[[120 140 106 174 115 102 118]
 [129 132 105 153 111 114 133]
 [123 105 193  41 205 191 124]] yields 140

[[139 110 135  90]
 [193 221  66 163]
 [118 116 133  84]] yields 110

[[120 131 116 196]
 [230  66  65  82]
 [ 56 175 160 159]] yields 131

[[ 76 106  84  80 102]
 [ 52 127 149  85 144]
 [ 67 112 167  52 152]] yields 106

[[165 112  97 134]
 [ 54 163 149 170]
 [ 38 165 173 137]] yields 112

[[ 71  65 194 204  45]
 [181 185  70  59 199]
 [164 172  80  73 196]] yields 65

[[186 101 107  83]
 [135  48 144 104]
 [165  36 141  66]] yields 101

[[123 107 123 109]
 [ 71  77  68  75]
 [ 39  58  33  53]] yields 107

[[176 114 124 135 141]
 [169 104 114 113 186]
 [146 166 115 129  54]] yields 114

[[160 165  97  96 168 150]
 [202 195  71  75 195 172]
 [169 169  97  98 172 161]] yields 165
---
122	151	199	156	155
91	114	206	165	136
106	132	207	162	147
=> 151

136	137	82	82
89	27	195	185
192	138	74	81
=> 137

182	73	74	148	116
166	32	134	48	182
167	32	144	48	184
=> 73

103	126	94	99
54	116	88	139
165	173	78	187
=> 126

211	100	166	110	119
175	134	137	100	127
104	159	129	166	64
=> 100

103	128	128	121
101	138	113	133
30	197	119	132
=> 128

132	153	44	99
122	156	44	103
111	158	44	117
=> 153

136	132	105	88	154
125	68	49	163	151
138	151	104	160	133
=> 132

182	222	140	197	32	100	188
80	132	183	107	73	177	90
45	51	200	42	71	219	47
=> 222
---
144	78	104	160	149	34 value 144
81	219	121	158 value 81
124	102	138	116	55	80	98 value 124
126	141	120	125	227	132	167 value 126
202	141	128	58	183 value 202
118	195	156	168	61	35 value 118
119	108	152	144	113	128	54 value 119
---
38	100	47	85 gives 100, 38

96	134	108	102	139	132	142
79	31	218	49	171	186	55
gives 218, 31

157	179	210	138	137 gives 210, 137

222	89	98	141 gives 222, 89

106	43	75	111	199 gives 199, 43

182	210	163	194	46 gives 210, 46

32	139	103	109 gives 139, 32
---
225	163	146	202	223	44	158: 202

138	121	126	100	111	123	123
211	223	203	173	56	57	36
56	68	91	128	210	172	190
: 173

189	134	127	117	136	49	144
155	84	83	116	106	104	87
117	111	135	106	149	126	129
: 116

162	75	181	66	205
145	82	171	76	172
121	167	68	170	90
: 171

183	103	119	139	202: 119

52	105	185	104	92	109	173: 104

130	59	228	230	180: 228
---
226	201	120	36 gives 120

121	140	100	134	129	214	138 gives 121

122	126	129	213	134
140	129	128	74	120
107	126	132	73	141
gives 74

77	190	93	156
121	167	127	165
70	196	44	151
gives 70

164	176	209	71	147 gives 147

129	114	131	128	72	130
119	131	135	127	93	117
137	111	131	129	227	134
gives 93

73	54	93	133	165	134	127 gives 73
---
28	82	188	69	138	222	89 => 28
143	38	45	115 => 143
104	209	102	217	43	224	216 => 104
79	139	83	215	60	81 => 79
112	163	162	226	90	94	150 => 112
80	72	200	177 => 80
---
[[145 130 177 106 132 142 124 147]
 [142 175 127 102 175 135  90 147]
 [150 158 123 131 127 130 124 147]
 [143 155 123 131  96 147 140 147]
 [167  98 140 141 158  96 143 147]
 [140 171 132 103 169 134  90 147]
 [150 177 124 107 168 134  91 147]
 [133 148 148 133 106 151 134 147]
 [150 164 129 111 171 135  93 147]
 [194  61 106 219  54 143 108 147]
 [139 153 170 129 114 157 129 147]
 [173  96 150 167 138 128 141 147]] -> 130

[[137  54 139  55  44  46  78 111 177 108  50  45  60  61]
 [201 179 194 165 195 210 105 163 199 182 157 154  97  70]
 [208  68 217  50  54 157 168 209 190 194  54  55  64  86]
 [ 59 161  67 104 111 104 192  61  44  49  76 114 176 193]
 [154 207 142 154 177 207 211 118  81 126 156 175 214 207]
 [133  54 132 111 132  51  62 111 171  97  63  67  54  47]
 [170 129 152 154 166 161  52 118 195 142 162 148  62  53]
 [212  96 206  45  50 175 204 213 145 198  48  52 101 136]
 [ 44 132  50 208 189  40  55  50 106  41 206 197 135 131]
 [175  51 189  47  47  62 164 198 124 175  46  43  89 147]] -> 54

[[ 98 120 105  97  89  57 129 194  86  82 139 124 134 131 136]
 [104 121 118 108 101  81 127 182 102  95 138 121 135 133 138]
 [134 134  60  87  99  84 141 189  87 129  70 138  93 191 127]
 [133 133  81 100 107  98 138 168 100 130  82 136 105 180 132]
 [ 77 113 131  86  79  67 123 178  90  90  98  87 144 209 157]
 [101 120 131 108 104  96 124 156 110 106 120 108 142 159 151]
 [129 129 107 112 112 101 133 157 111 121 123 136 119 134 124]
 [123 127 103 111 111  93 133 174 105 111 130 136 120 129 124]
 [129 133  67  85  95  87 141 179  89 131  58 131  99 210 140]
 [133 133  69  90 100  90 141 178  91 131  68 136  98 197 135]
 [127 131  85  96 105  99 136 164  99 130  75 129 107 193 138]] -> 120

[[213 201  45 152 130 108  78]
 [159 197 125 153 131  66 121]
 [185 159  60 138 128 138  89]
 [206 188  46 147 129 119  79]
 [210 209  54 155 131  96  82]
 [196 172  52 142 129 130  84]
 [197 209  75 156 131  83  93]
 [177 204 101 155 131  73 108]
 [175 147  67 134 128 145  94]] -> 201

[[200 191 110 166 190 127 186  69  89 150 144 184 184 173  66  66]
 [121  90  81 137 136 188 125 150 193 180 161  81  79  68 144 137]
 [154 145  68 153 163 191 162  99 151 198 196 125 108  93  82 100]
 [172 138 187 182 190 156 177 113 169 175  98 104 191  94  84 100]
 [117 105 191 177 121 148 115 141 168 165  64  93 162 121 121 132]
 [192 182 101 136 186 103 179  73  80 124 176 188 167 168  85  85]
 [ 74  60 148 100  83 172  75 177 185 163 104  67  82  61 165 179]] -> 191

[[ 73 179  42 169 157  78  57 190  94 162  76 161  62 154  59 174]
 [175 168  56  70  87 162  99 149 162  77 195  85 189  79  79  96]
 [168 130 128  75  81 154 140 103 148  72 174  85 167  73 148  74]
 [110  92 218 164 161  99 168  75  79 173  93 199  75 166 179 175]
 [131  98 104 119 138 116  91  78 134  90 121  63 143 106  99  88]
 [185 125 183  73  87 167 192  98 151  89 185 120 194  87 171  94]
 [109 205  29 141 128 111  38 201 113 132 124 136 116 142  82 149]
 [154 173  38  88  80 141  73 172 145  78 147  71 168  93  69  69]
 [ 91 167  31 147 137 113  54 195  94 145  84 137  87 135  80 154]
 [191 155 100  53  80 192 156 146 169  62 192  68 202  82 148  96]
 [153  67 173  73  88 150 141  68 152  71 154  62 175  69 155  72]] -> 179

[[116 107 196 117  92 149 134 114 150  69 124  95 125 152 181 122]
 [101 142 155 182 144 155 111 102  79 125 122 140  97 129 150 111]
 [141 146 110 157  96 140 223  82  94 121 127 188  68 127  59 154]
 [122 154 137 209 180 152 131 144  69 138 115 126  73 132 155 110]
 [ 97  83 204 136  79 148 202  53 148 151  95 154 103 132  99 141]
 [ 91 102 193 186 148 164 121  85  80  94  91  87 148 171 145 111]
 [152 177  89 115  70 154 219  55  66  57 124 164 100 184  51 146]
 [127 145 131 199 180 143 111 150  63 124 113 129  73 124 164 108]] -> 107

[[146 135 162 118 145 109 121 139 106 144 173]
 [147 125 159 118 103  93 121 159 153  86 167]
 [147 135 120 118 174 109 121 125 103 137 181]
 [147 203 159 118 128 109 135 173 103 144  74]
 [103  88 183 118  63  85 121 141 103 144 142]
 [ 65 127 159 120 145 109  82 139 105 130 167]
 [147 135 138  38 133 109 106 138 103 136 167]
 [147 135 140 118 145 109 151 139 103 155 167]
 [136 135 168 118 145 109 122 139 103 144 167]
 [147 135 132 118 160 109 121 124 103 144 167]] -> 135
---
69	202	181	195	196 result: 181
171	182	204	113	130	144	109 result: 130
156	222	91	40	147	45 result: 40
51	191	118	180	56 result: 118
169	200	143	175	159	118	110 result: 159
139	130	157	33	88	166 result: 33
---
125  128  117  122   84  105
157  118  141  129  111  137
 91  217   41   40  188   28
| 129

153  124   45   94  183  112
113  131  159  162  102   93
| 94

103  221  198   45   89
105  223  187   49   95
106  210  129   80  122
| 187

190  223  129   71  147  135
175  210  103  190  196   91
109  178  159  133   33   83
| 190

182  182  174  163  217  177  160
143  168  161  174  172  168  192
| 217

 33  125  124  154  137  131
223  128  136  109  116  134
| 154

146  153  122  162
156  126  140  139
 98   96   50  138
| 126

141  196  204   62
127  156  138  100
| 196

146  125  132  147  136  136  143
112   37  122  166  144  144  120
| 136
---
Q: 100	134	60	103	33	150
A: 33
Q: 91	117	154	210	136	131
A: 136
Q: 81	203	113	155	149	125
A: 149
Q: 131	138	189	206	197	201
A: 197
Q: 36	189	58	215	200	196
A: 200
Q: 127	139	124	108	50	31
A: 50
Q: 182	147	175	229	137	78
A: 137
---
154	140	86	94	29	123	85
130	57	92	160	205	133	110
→ 29

212	194	135	68
51	188	64	170
→ 194

127	131	143	197	210	113
128	127	128	137	193	125
→ 197

182	148	188	201	160	144	161
197	179	166	201	196	159	187
→ 160

79	199	29	184	90	170	223
75	202	42	179	86	181	227
→ 90

204	210	174	119
87	99	84	219
→ 210
---
array([224, 115, 212, 177, 227, 157, 128]) out 212
array([178, 114, 146,  39,  61]) out 146
array([ 52, 125, 114,  72]) out 114
array([ 78,  56,  43, 105]) out 43
array([177, 197,  70, 224,  54,  60]) out 70
array([155,  85,  64, 201,  54]) out 64
---
124	179	211	155	71 value 124, 71

135	121	140	125	134	108	148
153	85	179	154	216	112	111
151	90	174	150	201	115	114
value 135, 114

144	99	98	52	82 value 144, 82

145	215	150	137	175	147	156 value 145, 156

26	117	158	148	74 value 26, 74

89	116	109	53	74	139
97	124	97	63	68	142
110	188	180	110	86	93
value 89, 93

120	81	48	42
207	177	162	228
value 120, 228

119	131	36	212	53
123	105	206	58	198
value 119, 198
---
[109  69 160 222 198 187] ==> 222
[184 113 106  28 120 124  46] ==> 120
[141  33 167  26] ==> 33
[ 54 125 108  98] ==> 125
[181 187 122  77  34 128 160] ==> 34
[176 201  85 169] ==> 201
[202  91 142 135 112] ==> 142
[117 112  81  57 169 230] ==> 57
